These are the activations of a small neural network, seen along a few directions. Each row is one input.
Each table varies a few parts of the input and shows all the possible inputs, shuffled.
A made-up example of a description, with smaller parts first: one of 4 places along a line, together with either a single point or one of 11 places around a ring or (one of 2 separate values, together with one of 8 places around a ring).
Shared parts are said once, and a part with two or three values counts as separate values.
(in the rows, 100 means zero)

Other details of the inputs shift rows strongly along two fixed directions, in all tables alike. That doesn't count.

A family of inputs:
row 1: 105 95 83 87 95 109 74 101 90 91 90
row 2: 109 110 116 98 105 61 117 77 135 118 97
row 3: 92 95 93 92 98 119 78 111 82 86 109
row 4: 100 107 122 96 107 76 122 78 131 120 105
row 5: 92 115 93 101 96 124 88 123 77 87 89
row 6: 102 101 112 102 109 71 119 77 116 117 103
row 7: 46 116 87 116 89 86 131 104 130 89 104
row 8: 147 101 132 100 123 101 117 87 86 131 117
row 9: 93 88 89 100 102 113 80 110 75 87 110
row 10: 94 86 87 103 96 94 100 95 107 98 89
row 11: 91 96 92 91 98 106 85 99 95 91 101
row 12: 94 105 120 100 111 78 120 80 114 117 114
row 13: 87 114 86 110 86 120 105 112 92 83 103
row 14: 116 93 81 88 90 104 70 103 102 90 81
row 15: 43 90 105 117 97 67 132 92 134 97 112
row 16: 95 112 81 100 100 127 96 126 84 87 98
row 17: 86 94 98 92 96 114 85 109 92 85 108
row 18: 52 95 98 105 91 63 125 81 151 101 94
row 19: 105 93 81 89 96 106 75 100 86 90 91
row 20: 150 123 141 96 109 110 115 107 76 140 125
row 21: 94 85 89 102 101 115 83 112 76 88 108
row 22: 117 94 78 90 92 96 71 101 93 87 82
row 23: 91 114 93 111 87 129 85 116 76 86 93
row 24: 108 85 79 96 96 107 81 102 85 91 87
row 25: 59 96 94 108 88 53 121 81 160 100 85
row 26: 90 120 107 102 106 105 113 114 95 99 94
row 27: 92 94 95 89 96 109 85 101 98 90 100
row 28: 93 87 89 100 94 98 99 97 111 97 89
row 29: 99 88 84 95 100 110 79 103 79 90 99
row 30: 94 90 96 95 95 123 83 115 86 83 106
row 31: 119 87 76 98 92 97 76 103 93 89 79
row 32: 119 84 76 100 92 102 78 105 97 90 78
row 33: 167 107 126 96 118 85 108 82 97 130 102
row 34: 84 115 95 112 84 118 100 110 89 85 98
row 35: 84 124 117 114 102 101 115 105 101 107 98
row 36: 84 112 86 98 100 117 99 124 87 85 92
row 37: 37 93 107 114 95 68 133 92 141 95 112
row 38: 154 99 134 102 122 108 119 91 87 133 117
row 39: 172 103 131 100 118 96 113 87 106 136 101
row 40: 155 106 142 94 121 112 117 90 93 131 119
row 41: 101 84 87 96 94 120 85 109 88 88 95
row 42: 90 106 124 105 113 82 120 88 109 115 125
Description of these inputs: either a single point or one of 9 places around a ring or (one of 4 places along a line, together with one of 8 places around a ring).
Question: Start at row 35 and move only the place on the ring of 9, one step at a time. The first step leads to row 5. Which rows follow, in order?
Answer: row 26, row 36, row 16, row 7, row 13, row 34, row 23
Question: Change only the place on the ring of 8 in row 32. List by row number the other rows that result.
Answer: row 2, row 14, row 22, row 25, row 31, row 33, row 39
Question: Start at row 21 and move only the place on the line of 4, one step at a time. The first step leads to row 8. Which rows follow, in order?
Answer: row 24, row 31

A family of inputs:
row 43: 118 86 96 86 101 102 80 91 76 106 117
row 44: 86 74 53 102 55 113 43 104 96 65 51
row 45: 56 111 132 111 107 79 141 92 144 105 113
row 46: 113 107 102 111 108 109 93 110 68 97 102
row 47: 59 120 130 106 106 74 132 86 138 103 116
row 48: 50 133 125 112 92 84 156 99 149 113 113
row 49: 88 80 101 104 106 111 102 107 103 94 103
row 50: 72 76 115 102 105 73 134 80 138 118 117
row 51: 91 103 110 96 99 44 108 96 145 125 81
row 52: 51 87 67 90 85 109 52 109 88 56 94
row 53: 61 106 126 121 110 79 145 96 140 108 109
row 54: 103 100 107 108 80 43 140 83 154 89 104
row 55: 104 119 103 112 97 123 121 123 85 106 100
row 56: 117 87 97 107 110 110 95 106 74 100 107
row 57: 111 86 114 91 112 125 88 107 89 95 108
row 58: 37 113 52 92 61 133 70 133 92 52 84
row 59: 121 74 90 96 103 107 93 98 77 108 113
row 60: 88 71 101 84 100 105 93 93 106 97 111
row 61: 179 112 138 113 133 126 114 108 53 129 118
row 62: 112 85 103 107 112 110 102 106 89 102 108
row 63: 184 82 132 91 128 125 107 94 67 141 127
row 64: 52 102 50 114 73 125 86 136 75 60 78
row 65: 133 103 88 77 114 92 76 111 98 111 77
row 66: 134 104 64 106 98 102 78 103 123 95 102
row 67: 89 78 99 80 98 102 85 90 100 94 115
row 68: 87 80 58 109 61 108 57 91 108 72 59
row 69: 96 80 86 95 96 89 94 90 88 104 113
row 70: 86 88 38 73 92 104 60 116 93 61 54
row 71: 103 108 97 90 112 69 128 77 131 105 73
row 72: 108 132 101 101 95 122 96 111 71 104 102
row 73: 174 131 145 102 119 149 128 120 71 140 119
row 74: 181 126 148 98 131 123 97 100 52 132 123
row 75: 65 102 129 101 112 72 123 79 135 105 119
row 76: 106 136 106 92 93 127 93 113 78 103 107
row 77: 60 126 131 107 106 65 128 81 129 107 116
row 78: 87 123 90 112 91 110 109 113 79 97 96
row 79: 69 101 116 116 109 55 133 78 123 113 115
row 80: 115 87 103 79 101 106 76 89 81 103 120
row 81: 114 99 105 98 108 104 80 99 74 98 111
row 82: 96 87 47 89 86 110 71 100 99 68 54
row 83: 92 106 95 113 97 68 121 61 148 111 78
row 84: 114 98 104 113 111 122 102 119 79 96 100
row 85: 137 90 106 91 86 92 72 105 94 111 72
Question: What do these inputs look like to the network?
Answer: either one of 2 separate values or one of 9 places around a ring or (one of 4 places along a line, together with one of 8 places around a ring)
Question: Change only the place on the ring of 8 in row 77. List by row number the other rows that result.
Answer: row 45, row 46, row 47, row 53, row 61, row 74, row 84
